Each row below holds a small network's activations on one input, seen along a few directions.
In each table, some parts of the input vary, and every possible input appears once, in random order.
Descriptions start from the smaller parts, as in this example, which fits no table here: line(4) and (point or ring(11) or (values(3) and ring(8))).
Shared parts are said once, and a part with two or three values counts as separate values.

Other details of the inputs vary at random and push rows far along two fixed directions, the same in every table; ignore that.

Table:
r1: [ 4.96 -5.31  2.48 -1.45  0.38 -2.73  6.83 -2.95 -5.27 -5.98 -1.76]
r2: [-4.21  0.41  6.35  4.21 -8.29  0.99  1.69 -1.59  1.85 -2.47 -0.69]
r3: [-4.41  5.40 -0.46  1.07 -1.30  1.52 -6.84  1.50  6.97  5.98  0.08]
r4: [-4.40  3.38  4.23  5.35 -6.47 -1.03  2.67  2.33 -2.07 -3.79 -2.32]
r5: [ 3.30  0.07 -4.79 -3.76  8.38 -2.72 -0.95 -0.98 -0.24  1.87  1.55]
r6: [ 4.61 -8.12  0.67  1.54 -0.78  2.70  3.40 -3.36 -6.22 -5.60 -0.62]
r7: [-5.67  2.35  5.12  3.00 -7.05 -2.13  3.62 -0.36  0.12 -3.42 -2.58]
r8: [ 5.17 -1.39 -4.37 -4.03  6.11  1.46 -2.21 -1.52  1.53  2.37  3.67]
r9: [ 5.56 -1.58 -4.82 -1.41  7.02  1.45 -3.47 -1.49  0.90  2.43  2.12]
r10: [-7.72  4.92 -1.68 -0.61  0.84 -0.80 -1.10  7.17  6.05  7.12  0.02]
r11: [-2.13  1.50  5.94  5.38 -8.57  1.75  2.02 -0.27  0.72 -1.22 -1.69]
r12: [ 3.11 -5.52 -4.00 -3.86  7.09  2.01 -0.73  2.77  2.87  3.76  2.42]
r13: [-5.80  4.05 -1.27  1.35 -1.65  1.03 -7.56  1.39  6.37  6.34  0.22]
r14: [-2.83  1.12  7.20  4.20 -8.38  0.74  2.66 -1.02  1.24 -0.97 -0.36]
r15: [ 2.67 -1.78 -5.66 -3.16  7.90 -2.32 -3.71  1.36 -1.90  1.21  0.39]
r16: [ 4.33 -5.66  0.34 -0.30  0.30 -1.49  5.15 -2.75 -5.15 -7.76 -3.41]
r17: [-6.07  7.72 -0.10 -0.13  0.86 -2.48 -4.62  3.93  4.10  5.30  1.10]
r18: [ 3.58 -0.16 -5.25 -4.25  7.89 -0.47 -1.92  0.34 -1.58  1.89 -0.57]
r19: [ 5.49 -2.30 -3.64 -2.23  7.02  1.34 -4.90  0.31  0.37  1.74  2.18]
r20: [ 3.07 -0.91 -4.73 -7.20  6.63 -1.97 -1.43 -0.49  1.04  0.86  0.22]
r21: [ 2.18 -2.49 -6.06 -4.40  7.16 -2.43 -3.42 -0.58 -0.19  1.28 -1.20]
r22: [-3.60  1.87  5.50  6.22 -7.52  1.27  2.85 -1.40  0.63 -1.89  0.85]
r23: [-6.24  2.29  3.03  4.84 -7.20 -0.10  3.04  1.03 -3.00 -2.35 -3.06]
r24: [ 5.47 -7.49  2.01 -1.70 -1.76  1.66  4.53 -4.06 -2.90 -6.94  0.04]
r25: [-4.74  4.31  3.50  3.57 -7.32 -0.92  5.34  0.50 -0.93 -3.13 -0.84]
r26: [ 5.94 -6.69  1.48  1.27 -0.47  3.18  4.07 -3.22 -5.55 -5.90 -0.75]
r27: [-6.62  7.40 -3.27  2.17  0.27 -1.87 -4.49  2.77  3.40  5.95 -0.18]
r28: [ 4.07 -4.59  0.73 -2.53 -0.10  0.02  7.17 -2.05 -6.55 -6.83 -1.11]
r29: [ 4.73 -2.62 -2.40 -3.39  7.15  0.34 -4.29 -0.43  0.93  2.08  3.50]
r30: [ 5.97 -6.77  2.35 -0.51 -1.08  1.82  4.25 -2.10 -4.64 -7.06  1.61]
r31: [-5.60  3.33  5.04  3.38 -6.62 -0.61  4.38  0.43 -1.87 -2.39 -1.85]
r32: [ 5.25 -7.06  2.71  0.10 -0.30  2.19  4.71 -3.95 -5.06 -5.62  0.56]
r33: [-4.76  6.61 -0.08 -1.17 -1.78  3.04 -4.88  2.31  5.59  6.91  2.41]
r34: [-5.74  8.22 -0.89 -1.57 -0.18 -1.49 -4.00  4.61  4.22  4.94  1.31]
r35: [ 3.50 -1.76 -5.14 -4.33  7.01 -2.71 -2.38 -0.02 -0.82  2.80 -0.89]
r36: [-4.45  4.78 -0.38  1.37 -1.79  0.78 -6.55  1.96  5.73  7.86  0.55]
r37: [-5.29  4.78 -0.92  2.54 -0.84  1.17 -7.86  3.38  4.62  6.24  1.84]
r38: [ 4.09  0.34 -6.01 -2.61  8.22 -1.75 -1.59 -0.26 -0.77  1.52  0.22]
r39: [ 5.67 -4.95  1.23 -0.28  0.19 -1.75  6.17 -2.19 -5.76 -6.26 -3.09]
r40: [ 5.89 -2.15 -2.62 -5.97  5.20  0.94 -2.35 -1.15  2.08  3.22  2.46]
r41: [-4.03  3.61  5.18  1.57 -8.11 -1.41  5.18  0.90 -0.33 -2.23 -2.02]
r42: [-4.30  0.86  3.49  7.70 -8.07  1.78  1.52 -0.78 -0.53 -1.85 -0.34]
Description of these inputs: values(2) and (point or (line(4) and values(5))).
The inputs of r26 and r18 match in every part but the values(2) part. If r22 is changed in the same way as r26 into r18, which row does it become?
> r5
The inputs of r1 and r14 match in every part but the values(2) part. If r23 is changed in the same way as r1 into r14, which row does it become?
> r6
Change only the values(2) part in r24. List by row number the other rows that result.
> r20
Change only the values(5) part in r40. List by row number the other rows that result.
> r8, r24, r30, r33
Change only the line(4) part in r24. List by row number the other rows that result.
> r2, r3, r13

Table:
r43: [-3.25  6.97 -2.12 -3.42  3.03 -3.70 -4.05  2.75  3.53  4.60 -0.10]
r44: [-2.30  5.86 -3.85 -4.10  3.47 -2.47 -3.76  2.26  2.40  4.00 -1.03]
r45: [-5.25  0.59  4.94  3.78 -6.94  1.06  2.85  0.99 -0.43 -1.45 -1.53]
r46: [-3.48  1.35  5.70  3.05 -7.70  0.30  2.97  1.17  1.31 -1.33 -0.31]
r47: [-3.22  2.07 -0.01  3.25 -2.71  0.53 -2.96  0.33  1.26  1.86  0.51]
r48: [ 4.37 -4.48 -2.10 -5.50  6.13 -0.62 -0.38 -1.37  0.30  0.41  1.53]
r49: [-3.20  1.23  0.77 -0.99 -2.09  1.04 -0.42  0.57  2.44  1.66 -0.28]
r50: [ 5.08 -4.57  0.68 -0.84  0.73  0.03  1.34 -3.67 -2.69 -3.04  1.19]
r51: [-3.14  4.50  0.53 -0.25 -0.50 -3.07  1.57  0.95  1.20  1.46 -0.59]
r52: [-2.27  4.79 -1.75 -0.49  2.46  1.58 -5.79  1.98  3.35  5.90  2.19]
r53: [-1.35  3.82 -2.08 -0.74  1.44  1.20 -6.44  0.05  5.40  5.82  0.35]
r54: [ 1.58 -2.44 -1.57 -0.53  1.92 -3.07  3.02  0.11 -4.86 -5.22 -2.31]
r55: [-2.70  2.35  4.97  3.19 -5.97  1.15  1.67 -0.50  0.51 -1.92  1.13]
r56: [-2.30  3.46 -1.77 -1.28  1.95  0.69 -4.85  3.51  4.21  6.86  1.02]
r57: [ 4.03 -4.07  0.60  0.35  0.99  1.70  2.63 -0.69 -2.58 -2.48  0.57]
r58: [ 5.07 -5.31  0.22  0.96  1.67  1.04  0.50 -2.80 -2.92 -2.84 -0.89]
r59: [ 5.56 -2.80 -3.42 -4.17  5.69  1.76 -1.47 -2.10 -0.92 -0.16  2.04]
r60: [ 4.08 -1.34 -4.96 -5.09  6.88 -2.20  1.56 -1.15 -1.92  0.06 -0.68]
r61: [ 6.24 -3.46 -2.11 -4.12  6.00  0.44 -0.30 -1.12  0.59  0.44  2.71]
r62: [ 3.47 -3.88 -3.71 -2.47  5.11  0.01 -1.45  0.98 -0.08  1.00  0.93]
r63: [ 6.40 -3.94 -2.07 -2.91  5.88 -0.18 -2.49 -2.99  0.59  0.31  1.11]
r64: [-5.34  3.56  3.56  4.46 -5.95 -1.75  5.06  1.29 -2.36 -2.03 -2.84]
r65: [-3.55  2.90  0.41  2.90 -1.96  1.30 -2.22  1.34  1.48  1.14  1.21]
r66: [-6.08  3.06  2.49  5.12 -5.83 -2.30  4.86  1.53 -1.86 -2.83 -2.66]
r67: [-2.93  0.93  3.70  2.23 -6.96  1.52  2.56  0.96  0.85 -1.08 -1.06]
r68: [ 3.05 -4.87  3.05  2.28 -5.14  1.60  4.68 -4.16 -4.80 -6.43 -0.92]
r69: [ 3.36 -4.60 -0.46  0.99  1.04  1.12  2.46 -0.49 -2.19 -3.30  0.72]
r70: [-2.25  3.10 -2.78  1.21  2.34  0.33 -7.06  1.19  4.86  5.58  0.51]
r71: [ 1.32 -7.23  2.27  1.82 -2.56  0.30  5.89 -1.64 -4.71 -7.06 -1.41]
r72: [-4.28  5.01  0.42  0.63 -1.36 -2.37 -0.40  2.70 -0.56  0.75 -2.22]
r73: [-1.39  2.36  0.71  0.36 -2.16  2.06 -0.43  0.86  2.84  1.87  0.90]
r74: [ 4.70 -4.94 -0.23  0.34  1.12  0.96  0.84 -2.85 -4.23 -2.57  0.24]
Describe the family of inputs behind these rows.
> line(4) and (values(2) or line(6))
The inputs of r45 and r48 match in every part but the line(4) part. If r52 is changed in the same way as r45 into r48, which row does it become?
> r55
A walk changes only the line(6) part. It starts at r71 and steps to r62. List the rest of the walk in order.
> r69, r65, r47, r70
Which other rows agree with r53 in the line(4) part? List them by row number.
> r44, r49, r59, r60, r67, r68, r73

Table:
r75: [ 1.23 -3.91  1.91  2.31 -1.17  3.08  0.15  0.82  1.09  0.57  1.63]
r76: [ 3.27 -5.94 -3.24  2.29  3.41  2.02 -0.49 -1.57 -1.77 -1.17  1.15]
r77: [ 3.87 -3.85 -1.44 -4.19  2.13  0.45  1.60 -3.04 -0.73 -1.42 -1.66]
r78: [-5.53  1.49  4.00  6.50 -9.75  1.40  4.29  0.94 -3.16 -6.08 -1.30]
r79: [ 3.63  0.70 -2.86 -3.77  7.11 -3.07 -1.64 -1.15  1.39  2.61  2.85]
r80: [-4.28  1.32  5.72  6.63 -9.10 -2.03  4.81  0.47 -2.31 -4.42 -4.94]
r81: [ 5.52 -4.81 -1.50 -0.19  1.88  3.31  0.44 -3.65 -0.47  0.23  0.81]
r82: [ 4.47 -2.98 -1.79 -3.74  2.55 -0.58  3.35 -2.38 -0.50 -0.85 -1.45]
r83: [ 2.48 -2.38 -3.03 -0.56  4.67  0.37  2.11 -0.08 -4.02 -2.78  0.92]
r84: [ 1.45  0.93  1.57 -0.24 -1.37 -0.20 -0.54 -1.20 -0.28 -2.52  1.89]
r85: [-3.27  4.67  0.00 -1.96  0.23 -1.00 -5.92 -0.06  4.55  4.29  2.06]
r86: [-2.62  4.24 -0.54 -2.13  0.03  1.65 -4.22  4.46  4.06  4.71  2.31]
r87: [-2.93  6.00 -2.08  1.03  1.96 -2.50 -3.74  2.42  1.69  5.56 -0.68]
r88: [ 3.79 -5.10 -0.40 -3.46  3.29 -1.08  3.15  1.16 -0.44 -1.18 -0.23]
r89: [ 0.91  0.74 -0.42  1.30  2.08  1.01 -5.23 -1.07  4.45  4.12  3.13]
r90: [ 1.53 -4.62 -3.26 -1.86  2.97  0.06 -0.03 -1.47 -3.34 -2.65 -0.10]
r91: [ 0.17 -1.00  1.53 -0.49 -0.15 -0.62  3.62  2.12 -0.64  0.06  0.84]
r92: [ 0.25  1.70 -0.55 -2.62  3.46  1.23 -0.96  3.36  1.34  2.92  2.40]
r93: [-9.16  6.91 -1.04  2.69 -2.57 -1.70 -2.38  4.18  5.41  5.16 -1.13]
r94: [-3.86  2.57  2.80  0.55 -6.73  1.76  0.97 -1.43  0.75  0.05 -1.26]
r95: [-5.54  2.87  0.74  4.37 -3.67 -1.31  3.18  1.74 -0.83 -0.49 -0.60]
r96: [-0.04  4.30 -2.18 -0.03  3.79 -0.48 -3.73  1.68 -0.40  3.02 -0.07]
r97: [-1.96 -1.56  3.02 -0.63 -3.67  1.25  0.99  1.29 -0.22 -0.99  0.16]
r98: [ 2.88 -5.52  1.63  1.30 -1.28 -1.42  2.87 -2.32 -5.16 -6.34 -4.12]
r99: [-3.03 -3.45  2.20  3.40 -4.86 -0.42  4.39 -0.66 -3.00 -5.97 -2.96]
r100: [ 1.35  1.06  0.02 -1.38 -2.30  2.22  1.12 -1.26 -0.68 -1.07  0.11]
r101: [ 4.41 -3.17 -0.26 -2.62  3.56 -3.05  1.85 -2.32 -0.01 -2.26  0.31]
r102: [-4.04  2.28  2.64  3.31 -5.56 -0.37 -1.45  0.07 -1.47 -0.97 -2.61]
r103: [-2.28  6.04 -2.16  0.36  0.57 -0.11 -6.47  2.52  1.79  4.12 -0.18]
r104: [ 1.08  1.79  0.66 -0.79 -0.71  1.92  2.78 -1.12 -1.18 -0.61  0.22]
r105: [ 3.63  0.82 -4.42 -4.87  6.07 -0.59 -0.11 -1.19  0.91  4.05  1.04]
r106: [ 1.17  1.69  2.23  0.35  0.26 -0.56  1.17 -1.11 -0.78 -2.09  2.00]
r107: [ 5.36 -5.11 -1.68  2.49  3.07  1.19 -2.04 -2.15 -2.61 -0.74 -0.42]
r108: [ 0.11 -1.03  2.14 -0.75 -0.77 -1.79 -0.10 -1.85  1.17 -2.02 -0.28]
r109: [-4.01  2.29  0.03 -2.61  0.58 -0.02 -3.80  3.84  5.42  5.16  0.19]
The inputs of r90 and r102 match in every part but one. If r99 is changed in the same way as r90 into r102, which row does it become?
> r98
Describe the family of inputs behind these rows.
> values(5) and (point or ring(6))
Change only the values(5) part in r76. List by row number the other rows that result.
> r75, r81, r89, r107
Which other rows agree with r104 in the values(5) part? List them by row number.
> r77, r81, r82, r94, r100, r105
Which other rows agree with r85 in the values(5) part? List them by row number.
> r79, r84, r89, r101, r106, r108
